These are the activations of a small neural network, seen along a few directions. Each row is one input.
In each table, some parts of the input vary, and every possible input appears once, in random order.
Descriptions start from the smaller parts, as in this example, which fits no table here: ring(8) and (point or line(9) or (values(3) and line(4))).
Shared parts are said once, and a part with two or three values counts as separate values.
In the rows, 128 means zero.

Other details of the inputs shift rows strongly along two fixed directions, in all tables alike. That doesn't count.

A family of inputs:
x1: [114 195 117 172  74  63 147 132  88 165 207 125]
x2: [ 79 119 132  99  52 122 135 156 120  81  94 125]
x3: [219 130  91 176 221 136 141  64 138 154 189 127]
x4: [107 207 100 166  57  73 134 136  81 154 199 130]
x5: [142  86 140 111 138 172 143 142 173 114  86 139]
x6: [119 224 131 174  76  91 148 135  97 162 192 131]
x7: [ 86 132 161  95  56 129 142 163 114  72 103 115]
x8: [132  78 144 113 150 162 129 116 188 116  76 116]
x9: [ 58 110 152  80  51 119 121 141 116 125  97 109]
x10: [ 70 133 170  70  57 134 141 143 100 107  87 103]
x11: [157  92 130  97 135 186 128 153 157  96 100 134]
x12: [185 155  94 177 156 116 145  98 111 144 197 151]
x13: [217 138  95 171 219 137 148  74 137 165 190 121]
x14: [ 31 133 157  94 105 104 117 186  94  88  83 112]
x15: [ 62 117 141  81  52 125 124 129 102 104  88 119]
x16: [164  84 129  98 149 200 125 153 178 112  92 136]
x17: [146 169 105 173 215  90 120 115  90 159 182 141]
x18: [148  81 137 115 138 186 118 144 185 117  88 148]
x19: [150  65 138  85 157 184 120 107 145 109  87 133]
x20: [102 207 132 183  87  55 149 103 102 170 195 102]
x21: [197  50 115 107 185 215 115 131 182  89  95 151]
x22: [ 61 125 160  78  46 127 128 132  97  92  85 116]
x23: [155  32 108  85 170 185 108 100 166 130  78 145]
x24: [107 196 100 170  92  63 145  97  84 147 190 107]
x25: [ 75 118 159 108  55 121 136 164 141 104  97 121]
x26: [234 122 100 223 246 104  85 121 115 187 155 149]
x27: [154  35 106 108 181 176 113 111 192 118  84 120]
x28: [ 63 119 132  91  38 114 135 169 122  94  93 119]
x29: [119 210 102 174  67  82 134 126  80 142 201 136]
x30: [115 224 132 167  99  77 162 111  95 163 189  91]
x31: [120 196 108 174  76  82 129 138  94 166 212 130]
x32: [234 128  93 171 214 151 151  97 138 162 192 152]
x33: [ 65 132 171  85  63 135 141 137 123 125  79 114]
x34: [152  49 113 109 244 179  97 136 156 105  76 151]
x35: [125 214 118 174  71  89 138 126  77 133 204 134]
x36: [ 48 141 164  78 104  91 110 175 108  89  87 118]
x37: [173 170 101 161 224  86 113  97 111 164 181 153]
x38: [173  69 119  89 240 159  90 126 176 110  73 153]
x39: [ 68 140 166 102  70 124 147 143 142 103  79  92]
x40: [194 122  65 176 199 118 130  68 141 173 183 134]
x41: [138  74 127 105 147 162 125 110 159  85  88 117]
x42: [129 200 128 202 105  26  97 155  42 160 165 120]
x43: [116  82 136  95 200 148  98 150 145  98  83 131]
x44: [166 139 114 171 163 113 129  72 123 199 186 146]
x45: [ 63 120 173  94  64 133 131 132 129 126  79 117]
x46: [151  89 137 101 141 177 144 149 166 111  90 130]
x47: [ 51 146 170  75 104  95 103 171 109  84  83 112]
x48: [ 72 130 155 111  45 133 120 172 141 102 101 122]
x49: [217 128 100 194 206 139 143  87 158 186 187 164]
x50: [175  49 133  87 194 212 128 106 175 139  72 137]
Each input here is: values(2) or line(8) or (line(4) and ring(10)).

A family of inputs:
x51: [123  95 132 116 153 129  97 148 132 107  78 129]
x52: [165 116  79 157 187 123 127  70 130 176 183 151]
x53: [119 123 136 118 138 127 123 168 138  99 100 114]
x54: [135 105 131 118 135 150 128 165 162  91 105 124]
x55: [189 144 108 177 222 114 125 109 124 161 161 131]
x56: [157  96 131 121 129 167 150 109 159 131 112 116]
x57: [ 78 154 139 122  75  87 109 176 101 100 109 115]
x58: [145 117 139 112 188 147 116 144 131 116 100 135]
x59: [103  80 128  99 143 135 107 116 133 119  92 135]
x60: [ 57 174 169 119  81  78 134 148  88 110 110  92]
x61: [162  98 133 133 130 171 149 122 166 116 116 130]
x62: [182 150 120 157 227 124 126  91 111 163 168 144]
x63: [202 146 110 155 172 154 153  80 131 173 184 143]
x64: [157 116 126 114 161 162 125 157 153 101 124 146]
x65: [111 190 119 176 125  56 116 109  58 171 187 131]
x66: [ 51 184 168  95  81  92 142 134  87 111 122 108]
x67: [133 116 140  99 158 151 117 168 138  98  98 133]
x68: [ 97 102 122 100 118 130 124 107 144 117 106 122]
x69: [ 96 142 131 125  43 113 137 128  99 142 135 120]
x70: [197 123  79 182 163 138 120 115 133 157 188 165]
x71: [128 195 107 167  92  74 142  84  86 181 201 113]
x72: [127 195 103 182 115  58 115 146  67 161 197 137]
x73: [100 115 177 121 117 138 127 146 175 173  83 124]
x74: [155  81 116 131 115 165 126 126 148 127 118 153]
x75: [192 146 104 144 189 145 148  73 130 176 185 132]
x76: [155  88 120 121 118 159 129 106 152 135 110 131]
x77: [149  87 104 128 142 145 104 158 144 111 120 153]
x78: [118  87 128 113 148 130  94 154 122 113  82 135]
x79: [109  93 121  99  95 141 123 118 130 132 107 118]
x80: [ 83 189 148 142  39 102 153 164 111 105 148 105]
x81: [ 82 188 156 117  42 119 147 172 106  95 139 120]
x82: [147  94 125 110 146 159 144 103 159 132 113 107]
x83: [102 123 131 109 127 128 148 108 144 121 120 107]
x84: [112 106 136  80 151 162 140 112 152 110 104 126]
x85: [ 96 160 126 137  71  93 119 167 111 105 138 126]
x86: [116  90 139 111 152 130  99 127 131 110  81 127]
x87: [141  87 130 122  98 162 130 130 156 110  99 140]
x88: [146 215 132 173  92 104 165 112  92 158 209 136]
x89: [ 98 103 136 105 132 121 114 112 131 115  95 125]
x90: [128 109 123 127  94 147 119 152 149  99 112 137]
x91: [102 124 145 114 142 118 136 114 131 118 109 111]
Question: What do these inputs look like to the network?
Answer: point or (line(4) and ring(10))
Question: Start at x59 and move only the line(4) part, one step at a time. The first step leads to x89. Which rows follow, in order?
Answer: x91, x66
Question: Change only the ring(10) part in x55. List by row number the other rows that result.
Answer: x53, x54, x56, x60, x61, x80, x82, x83, x91

A family of inputs:
x92: [153 179 111 178 130  93 145  90 104 180 198 132]
x93: [102 144 138 127 109 108 121 148 109 114 120 121]
x94: [148  86 126 114 167 152 110 139 149 107  94 134]
x95: [124 121 125 120 116 137 136 116 132 127 129 123]
x96: [ 74 144 149 100  58 119 143 141 114 106 113 107]
x97: [153 182 110 181 116  92 142 108 102 170 198 135]
x98: [157  59 123 106 202 169 108 122 167 119  87 139]
x99: [126 209 119 178 118  63 133 126  74 157 193 125]
x100: [147  94 126 111 134 167 131 135 157 108 108 136]
x101: [ 88 128 145 109  73 125 134 132 126 116 107 115]
x102: [137 204 119 178 110  83 151 101  91 179 204 121]
x103: [ 97 133 147 113  72 131 134 155 128 111 107 117]
x104: [152  64 123 105 195 167 112 123 168 117  86 140]
x105: [129 116 129 124 156 128 119 123 126 127 115 127]
x106: [138 103 122 120 161 141 112 140 146 118 108 135]
x107: [ 90 137 151 104  77 131 142 137 128 111 110 114]
x108: [167  84 119 124 167 165 129 108 162 141 114 136]
x109: [ 74 144 151 112  83 103 120 164 109 104 108 115]
x110: [196 137  92 179 214 120 122 100 131 168 183 154]
x111: [129 203 117 179 139  68 136 106  80 172 199 126]
x112: [ 86 129 148 104 109 117 122 144 117 109  96 116]
x113: [120 117 141 113 101 149 133 145 143 110 107 125]
x114: [ 99 128 139 105  76 134 137 150 126 101 112 119]
x115: [129 132 132 126 108 140 137 135 135 120 130 129]
x116: [181  67 106 121 225 168 108 108 170 135 108 145]
x117: [ 96 128 136 112  69 128 130 145 125 106 113 120]
x118: [176  75 112 121 199 167 107 124 154 126 109 153]
x119: [156 185 116 175 136 102 148  93 107 176 199 130]
x120: [207 133  91 176 230 121 122  81 127 175 182 146]
x121: [108 138 133 128  80 121 132 137 122 121 128 125]
x122: [ 97 126 136 107  73 133 134 148 126 103 111 119]
x123: [ 90 135 147 102  77 130 142 136 126 108 112 114]
x124: [100 132 144 116  73 126 133 152 127 115 110 119]
x125: [106 140 138 121 123 109 123 133 111 122 118 118]
x126: [124 123 130 129 140 125 119 144 126 120 119 132]
x127: [174  77 113 128 202 162 109 124 157 122 107 148]
x128: [106 110 135 105  96 140 131 126 136 114 106 120]
x129: [127 116 130 115 148 132 118 125 123 129 117 134]
Question: The inputs of x114 and x96 match in every part but one. If x122 is changed in the same way as x114 into x96, which row does it become?
Answer: x95
Question: What do these inputs look like to the network?
Answer: values(2) and (point or line(8) or ring(10))
Question: Change only the line(8) part in x99. List by row number the other rows that result.
Answer: x93, x94, x106, x109, x110, x126, x127
Question: Change only the line(8) part in x104. List by row number the other rows that result.
Answer: x98, x105, x111, x112, x116, x120, x125

A family of inputs:
x130: [105  82 148  81 135 155 110 157 141  80  60 125]
x131: [170 113 102 146 198 126 112 108 130 150 147 143]
x132: [ 98  79 150  84 138 150 110 158 154  95  55 121]
x133: [ 99 162 141 135  74 110 143 132 115 135 138 113]
x134: [164 139 101 167 192 106 118  99 120 159 172 143]
x135: [189 116 109 161 214 133 115 104 132 160 149 148]
x136: [ 98 161 144 130  73 110 147 133 111 137 141 116]
x137: [ 98 164 144 129  72 112 141 132 113 138 141 118]
x138: [ 99  79 151  81 134 150 107 161 150  94  56 121]
x139: [104 165 137 128  74 110 144 133 111 121 143 112]
x140: [ 94 180 134 145  96  75 123 133  76 136 153 121]
x141: [132 126 129 120 119 143 142 124 133 124 133 127]
x142: [184 144 103 160 169 139 139  93 131 163 184 145]
x143: [118 130 132 124 149 120 121 135 126 115 121 127]
x144: [111  71 139  81 105 174 122 138 160  99  74 129]
x145: [ 82 163 149 132 102  87 125 145 104 127 127 115]
x146: [ 86 169 142 121 102  91 125 150  95 116 131 114]
x147: [122 119 125 124 144 120 113 131 118 124 116 130]
x148: [106 163 138 143  74 105 132 156 113 127 140 125]
x149: [201  29 113 111 206 207 119 107 203 124  82 144]
x150: [ 96 155 134 126  69 109 143 128 105 132 145 118]
x151: [136 120 117 137 112 132 122 142 132 123 132 138]
x152: [118  78 140  90 108 170 119 169 161  79  71 131]
x153: [185 142 102 166 169 133 144  93 132 158 182 138]
x154: [175 123 108 148 203 133 118 113 128 141 146 143]
x155: [182 120 104 150 174 152 138  99 147 146 158 140]
x156: [132 127 134 125 117 137 138 120 138 135 126 131]
x157: [ 96  73 140  81 133 148 107 153 148  89  59 123]
x158: [101 161 143 135  74 108 145 132 113 133 139 112]
x159: [115  79 144  78 112 174 131 141 162  88  72 128]
x160: [127 143 121 138  99 117 136 116 120 136 147 121]
x161: [182 132  96 168 163 130 138  88 131 165 180 140]
x162: [123 145 124 132 101 118 138 114 118 138 147 130]
x163: [ 93 188 142 147 100  74 127 140  82 142 149 116]
x164: [179 111  98 152 168 148 132  93 145 153 155 141]
x165: [110 157 130 131 134 101 126 137 108 125 138 122]
Question: The inputs of x145 and x143 match in every part but one. If x156 is changed in the same way as x145 into x143, which row does it become?
Answer: x159
Question: What do these inputs look like to the network?
Answer: values(3) and (point or line(5) or line(6))
Question: Which other rows agree with x164 in the values(3) part? List them by row number.
Answer: x131, x134, x140, x144, x147, x150, x151, x157, x160, x161, x162
Question: Change only the values(3) part in x133. List by row number the other rows that result.
Answer: x155, x164
Question: Change only the values(3) part in x163. List by row number the other rows that result.
Answer: x147, x154

A family of inputs:
x166: [143  72 126 109 164 162 110 116 153 132  94 143]
x167: [155 205 119 187 149  81 143  93  90 195 207 125]
x168: [ 62 169 169 114  63  98 135 148 104 129 113 109]
x169: [228 112  79 181 166 163 144  71 156 182 199 156]
x170: [ 93 170 149 130  18 122 165 139 124 128 143 108]
x171: [105 153 126 124 108 112 132 146 114 109 141 124]
x172: [144  83 131  99 172 171 121 117 153 120  97 142]
x173: [ 81 151 157 118  86 106 139 137 111 123 111 104]
x174: [124 151 128 125  55 143 162 122 129 124 154 125]
x175: [112 151 143 141 108 108 130 151 116 121 128 118]
x176: [107 111 147 105 121 135 129 129 144 113  91 111]
x177: [158  82 117 109 174 167 117 133 159  95 100 138]
x178: [ 67 169 154  99  66 103 136 144  91 113 119 107]
x179: [160  84 131 119 171 163 114 147 162 119  92 138]
x180: [148  70 121 106 165 161 111 117 151 129  92 136]
x181: [113 145 129 133 101 106 116 150 105 127 130 128]
x182: [147  67 117 109 166 156 114 108 157 120  94 133]
x183: [ 96 152 131 114 110 109 139 121 112 122 139 116]
x184: [162 202 107 200 150  75 138 109  99 171 208 129]
x185: [ 87 144 141 122  77 106 116 159 106 119 116 131]
x186: [ 93  86 133  91 113 139 119 132 144 107  84 120]
x187: [151  81 123 119 172 159 119 142 172 113  98 134]
x188: [101  99 142  84 120 148 128 130 140  91  84 116]
x189: [158  80 121 111 174 169 118 137 153  99 100 139]
x190: [101 109 144 102 123 136 131 133 149 117  95 113]
x191: [208 128 104 179 215 137 122 107 145 173 171 159]
x192: [132  94 136  98 143 161 116 152 146  98  93 143]
x193: [153 199 108 179 153  84 148  85  81 174 213 129]
x194: [ 76 164 135 133  60  84 122 152  94 111 129 113]
x195: [136  94 132  97 144 160 116 154 142  95  92 135]
x196: [ 63 152 149 113  58  91 130 139  92 117 115 107]
x197: [201 111  78 175 211 132 116  98 143 163 176 156]
x198: [162 185  96 198 147  78 128 107  85 173 208 140]
Question: What do these inputs look like to the network?
Answer: values(3) and (point or (values(2) and line(5)))
Question: The inputs of x191 and x185 match in every part but the values(3) part. If x168 is changed in the same way as x191 into x185, which row does it become?
Answer: x166
Question: Change only the values(3) part in x186. List by row number the other rows that result.
Answer: x183, x190
